A small network was trained on made-up records. Each row is its average activation on records with the value named, seen along a few directions.
Values that are neighbours, or in one group, have similar rows; names and order tell nothing.
In the rows, 500 means zero.
Strong random noise was added to every row along 15 fixed directions; ignore it. To show where, here is one row again and again, with new noise each time:
[397 570 487 495 717 613 495 416 507 718 488 424 677 437 489 459 247 386
 572 690 458 599 517 486 520 541 238 657 246 512 531]
[451 647 500 464 576 535 475 407 471 445 433 522 460 460 365 638 472 516
 502 515 437 576 399 511 498 536 487 448 431 278 416]
[527 626 462 574 364 365 566 367 416 578 519 580 570 391 383 464 510 523
 492 529 448 408 387 619 459 543 664 525 455 508 539]
[313 588 538 480 595 499 436 505 456 490 354 596 336 382 434 721 502 485
 603 587 358 566 413 491 436 648 514 449 457 595 471]
[613 537 457 534 560 460 426 688 596 690 650 413 520 498 465 612 583 432
 551 517 598 473 610 415 542 491 567 388 503 734 416]
[323 346 364 515 441 356 709 351 612 415 626 565 609 452 362 456 609 543
 518 434 564 463 588 474 423 456 644 326 621 469 501]
[539 556 442 684 397 403 452 430 512 506 514 540 384 470 507 591 466 477
 545 518 492 442 477 552 444 392 554 438 518 503 632]
[603 674 491 526 575 514 417 382 459 462 537 607 453 403 453 522 499 682
 467 325 406 583 380 553 579 569 551 595 531 529 505]
[402 446 417 453 651 457 572 371 495 477 642 677 683 427 412 519 497 508
 477 633 416 592 394 594 472 527 521 371 439 507 453]
[565 431 655 432 459 607 387 385 361 509 532 516 586 454 679 326 413 532
 371 743 405 539 366 518 471 430 628 531 383 545 621]
[342 509 679 473 350 510 689 491 407 690 352 452 469 602 347 385 625 625
 432 315 461 381 595 527 420 570 518 581 667 564 592]
[513 472 582 564 591 557 465 394 467 206 577 538 591 493 508 476 534 635
 438 542 472 559 473 596 586 412 475 359 545 321 521]
[630 398 456 424 566 385 406 388 636 492 580 708 389 655 601 558 462 385
 666 527 582 602 495 473 571 528 470 392 436 679 634]
[511 494 673 394 442 436 471 471 453 398 414 642 472 550 474 419 629 633
 489 417 468 527 539 508 591 664 501 547 574 626 544]
[591 562 489 343 556 550 521 408 604 637 497 535 446 633 457 450 489 578
 530 367 543 630 602 404 557 590 418 549 531 456 538]
[544 410 346 437 592 549 566 509 534 503 508 460 447 500 660 494 418 386
 529 508 477 495 287 534 441 491 606 468 396 482 433]
[322 518 608 578 580 555 477 433 410 387 418 504 540 450 436 538 446 544
 438 515 397 527 451 561 494 452 347 536 469 401 519]


Values of Bezo:
v6: [445 371 527 448 444 672 665 471 436 504 440 391 534 591 583 312 439 566
 344 392 463 467 462 578 390 397 474 591 589 276 528]
v4: [426 499 507 637 345 299 498 397 516 483 559 509 583 425 418 493 511 363
 689 606 651 361 616 442 535 479 580 489 458 664 613]
v8: [651 574 422 566 372 313 437 573 531 520 587 608 549 521 408 517 595 520
 425 445 564 489 589 492 566 449 464 516 546 526 466]
v11: [498 562 497 528 615 590 513 553 495 515 530 343 405 499 445 616 546 469
 597 221 590 417 414 443 560 506 632 538 561 605 375]
v2: [592 557 354 185 485 557 401 434 617 477 410 653 342 576 532 657 372 375
 533 757 494 763 503 352 432 579 390 413 368  51 404]
v10: [253 523 582 675 429 514 535 479 396 447 439 451 504 299 415 516 546 645
 465 560 375 418 541 538 394 469 593 491 609 567 586]
v3: [333 486 579 417 507 522 630 492 476 530 342 500 480 601 406 573 468 391
 587 611 495 498 536 574 433 605 383 409 458 321 510]
v1: [397 447 590 537 616 483 477 677 473 416 450 539 533 468 461 568 575 541
 495 400 460 497 564 555 588 594 357 557 555 693 428]
v12: [494 298 457 391 512 562 578 430 538 443 546 472 515 598 655 367 446 431
 512 471 576 506 472 446 474 449 517 539 517 450 505]
v7: [474 389 512 339 506 511 558 493 514 418 577 595 534 557 466 532 590 464
 543 612 544 544 502 489 465 537 627 292 564 451 431]
v5: [504 365 580 464 364 474 622 507 392 383 533 462 729 571 538 281 575 457
 363 656 544 361 443 591 500 430 600 439 454 397 470]
v13: [273 365 544 379 602 541 641 422 490 627 449 531 513 557 438 481 464 439
 593 494 485 531 486 493 435 581 497 485 458 614 551]
v9: [558 573 553 303 532 548 385 459 481 539 494 638 513 438 542 415 536 633
 525 623 431 654 558 381 554 705 541 599 500 669 522]
Bezo is arranged as a ring.
Question: Which values are neighbours of v7? Give them in the order they are listed.
Answer: v2, v12
Question: Which values are neighbours of v8? Give them in the order they are listed.
Answer: v10, v5
Question: Which values are neighbours of v1? Give them in the order they are listed.
Answer: v3, v13

Values of Rusim:
e4: [515 552 449 579 288 424 646 286 466 606 562 373 447 499 367 537 519 373
 652 457 644 276 383 515 412 407 898 388 504 420 569]
e13: [644 643 662 455 415 582 568 302 432 493 422 424 499 747 379 456 429 466
 561 497 624 480 502 619 574 469 452 432 467  62 597]
e6: [351 386 512 394 337 280 558 465 639 339 284 622 405 735 327 638 520 314
 568 511 631 520 704 443 475 523 221 385 477 162 486]
e12: [626 574 731 470 291 289 457 553 462 501 180 638 324 730 530 453 548 414
 661 512 540 397 588 590 639 744 306 627 423 637 673]
e8: [487 523 778 454 440 695 453 374 336 417 499 428 600 591 499 370 518 622
 341 659 480 514 503 482 514 370 526 433 533 264 588]
e2: [490 495 482 560 485 446 560 595 606 588 546 560 534 559 406 453 598 682
 424 347 496 551 802 522 507 520 285 500 717 550 569]
e3: [540 431 626 365 369 628 606 393 451 743 466 431 569 757 551 209 456 546
 380 483 542 496 635 440 457 432 374 664 571 391 678]
e11: [367 369 753 266 462 578 432 505 508 461 352 563 485 619 478 402 575 657
 339 508 446 670 724 324 493 539 324 527 589 458 544]
e5: [472 447 493 417 475 410 745 527 599 511 314 577 424 791 468 416 574 479
 633 452 551 465 646 597 528 666 272 460 560 416 596]
e9: [564 484 530 389 284 541 494 383 646 504 445 365 382 643 419 459 489 518
 472 369 693 546 774 260 494 355 502 486 583 147 549]
e7: [444 466 466 376 425 659 558 658 470 621 342 473 353 568 590 436 489 604
 312 384 373 566 539 440 336 501 349 684 662 360 461]
e10: [608 650 311 471 496 487 621 526 492 471 361 672 395 489 653 474 478 546
 595 734 330 577 403 676 444 734 427 482 485 347 538]
e1: [470 553 323 674 508 447 708 488 572 437 540 438 495 452 458 535 576 539
 643 516 523 390 526 605 462 502 624 306 590 433 522]
Rusim is arranged as a ring.
Question: Which values are neighbours of e9? Give them in the order they are listed.
Answer: e13, e6
Question: Which values are neighbours of e12? Give them in the order they are listed.
Answer: e11, e5
Question: Which values are neighbours of e4? Give them in the order they are listed.
Answer: e3, e7
